These are the activations of a small neural network, seen along a few directions. Each row is one input.
In each table, some parts of the input vary, and every possible input appears once, in random order.
Descriptions start from the smaller parts, as in this example, which fits no table here: line(6) and (point or (values(2) and ring(5)) or line(11)).
Shared parts are said once, and a part with two or three values counts as separate values.

Other details of the inputs vary at random and push rows far along two fixed directions, the same in every table; ignore that.

Table:
R1: [ 32   5   4 -79 -86   8  16  39  19 -18 -41   8]
R2: [-29  18 -28  -4  33  30  21  21  42  25  38 -59]
R3: [-50  -6  39   7  92   8 -16 -16 -19 -40 -42  60]
R4: [-29  15 -18 -19  25  18  36  33  29  37  44 -50]
R5: [  51    9    4   15 -105   10  -14    1   -4    4  -59   54]
R6: [-24 -30  33  71  38 -45 -12 -21 -52  28   0  85]
R7: [-27  28  -2  21 -17  20  29  29  14  48  49 -84]
R8: [ 21 -31  12 -13 -85  13 -16  13   5 -44 -60   2]
R9: [ -1  33 -49  -6  38  22  -9 -34  29   8  32 -70]
R10: [ 69   3 -32  21 -90 -16 -19 -28   7 -17 -35  19]
R11: [ 29 -23 -12 -23 -93  -4 -26 -15   5 -42 -26 -20]
R12: [ 37   0  -7 -80 -56 -13 -14 -14 -11 -47 -55  30]
R13: [-14  25 -51 -31  12  -4  29  13  24  45  76 -79]
R14: [-33 -35  32  52  57 -67  -3  -3 -65 -17   1  56]
R15: [-23 -21  36  90  40 -19  -1  -3 -26   7 -18  62]
R16: [-41 -48  27 -21  71 -50  25  19 -56 -13  13  45]
R17: [ 33  32  17  19  23  63  -7   1  36  54  62 -27]
R18: [-35  78   4 -42  17  35   3   4  21  54  29 -68]
R19: [-32  56   5  25   4  13   3  14  -2  49  29 -53]
R20: [ 52 -36 -43 -40 -51 -13   1   5  33 -51 -33   7]
R21: [ 45   9 -21 -65 -39   3 -33 -39   4 -60 -65  26]
R22: [ 52  20   1  13  26  29 -11 -22  24  59  78 -33]
R23: [-41 -71  28  50  48 -48  17   6 -51 -24  10  39]
R24: [-43 -30  19  37  98   9   1  -4  -5 -46 -26  48]
Each input here is: values(2) and (point or line(5) or ring(6)).
The inputs of R24 and R9 match in every part but the values(2) part. If R2 is changed in the same way as R24 into R9, which row does it become?
Answer: R20
Which other rows does R8 become when the values(2) part takes its other values? List them by row number.
Answer: R11
Which other rows does R19 become when the values(2) part takes its other values? List them by row number.
Answer: R14

Table:
R25: [-67   2   2 -33  96   8  29  21   9   8  43 -45]
R26: [-43  14  -1  24  61   2  15  -9  -4  55  69 -43]
R27: [-48  11  -3  33  66   3  11  -5  -4  54  68 -47]
R28: [ 47 -15   1  -9 -41  -5 -10  -9   7 -30 -34  34]
R29: [ 18  30 -24 -20 -64   9  -1   8  18  17  -3 -33]
R30: [-22 -65  47  43  75 -32  -6  -6 -46 -59 -49 121]
R31: [-53  42   3  31  69  21   7  -4   0  64  55 -50]
R32: [ 44 -14  -7  -8 -39  -6  -8  -7   7 -29 -41  32]
R33: [ 40  24 -40 -26 -72  11  -1   0  27  16   3 -41]
R34: [ 50   2 -15 -13 -54   8 -16  -4  19 -21 -25   2]
R35: [ 31  41 -19 -27 -69  28 -11  -2  31  20  -3 -35]
R36: [ 25  22 -30 -18 -67   0   7  10  16   9   3 -36]
R37: [-47  34   7  36  80  23  -3 -16   1  53  56 -44]
R38: [ 31 -23  -1 -14 -58 -19   2  15  -5 -29 -25  27]
R39: [ 32   8  -7 -11 -62  12 -16   3  17 -21 -31   6]
R40: [ 35  31 -19 -34 -76  17  -5  11  17  19  -4 -38]
R41: [-28 -81  47  42  53 -47  10  12 -54 -53 -31  92]
R42: [-63  23  -3 -24  96   1   6 -15  -7  15  38 -41]
R43: [ 26 -20   6  -7 -58 -10  -4   7  -5 -32 -42  24]
R44: [ -9 -64  54  34  65 -24  -7 -11 -44 -55 -47 115]
What do these inputs look like to the network?
Answer: values(2) or (values(3) and ring(6))
A walk changes only the ring(6) part. It starts at R35 and steps to R44. List the rest of the walk in order.
Answer: R28, R26, R38, R40

Table:
R45: [ 31 -68 -19 -50 -43 -37  -6   3  -2 -81 -39  54]
R46: [-46 -44  23  -7  84 -40   8 -15 -30 -25  -6  47]
R47: [ 30  62 -43 -55   0  65 -13 -13  63  16  24 -72]
R48: [ 52 -14   5  15 -59 -17 -22 -28 -16 -25 -33  22]
R49: [ 33 -35 -22 -46 -54 -17  15  32  12 -63 -34   9]
R50: [-61 -28  39  -3  86 -32  -6 -10 -44 -30 -19  43]
R51: [ 77   0  -6  12 -39  34 -28 -34  22 -26 -37  23]
R52: [ 25 -16 -10  21 -98   0  -4  16  14 -14 -48  26]
R53: [  20  118  -46   -8  -60   47  -19  -16   27   93   43 -109]
R54: [-10 -45  10  59  55 -48  19  -3 -32  -6   4  73]
R55: [ 21  39   4 -57 -63  31  10  20  29 -16 -33 -42]
R56: [-56  10   6  57  65  -4  13  16  -5  84  95 -41]
R57: [-73  11   8  -3  72  20  31  25  -4  54  71 -59]
R58: [-43  10  50  64  53   0   3   7 -33  40  11  25]
What do these inputs look like to the network?
Answer: values(2) and (point or ring(6))
The inputs of R49 and R56 match in every part but the values(2) part. If R46 is changed in the same way as R49 into R56, which row does it become?
Answer: R48
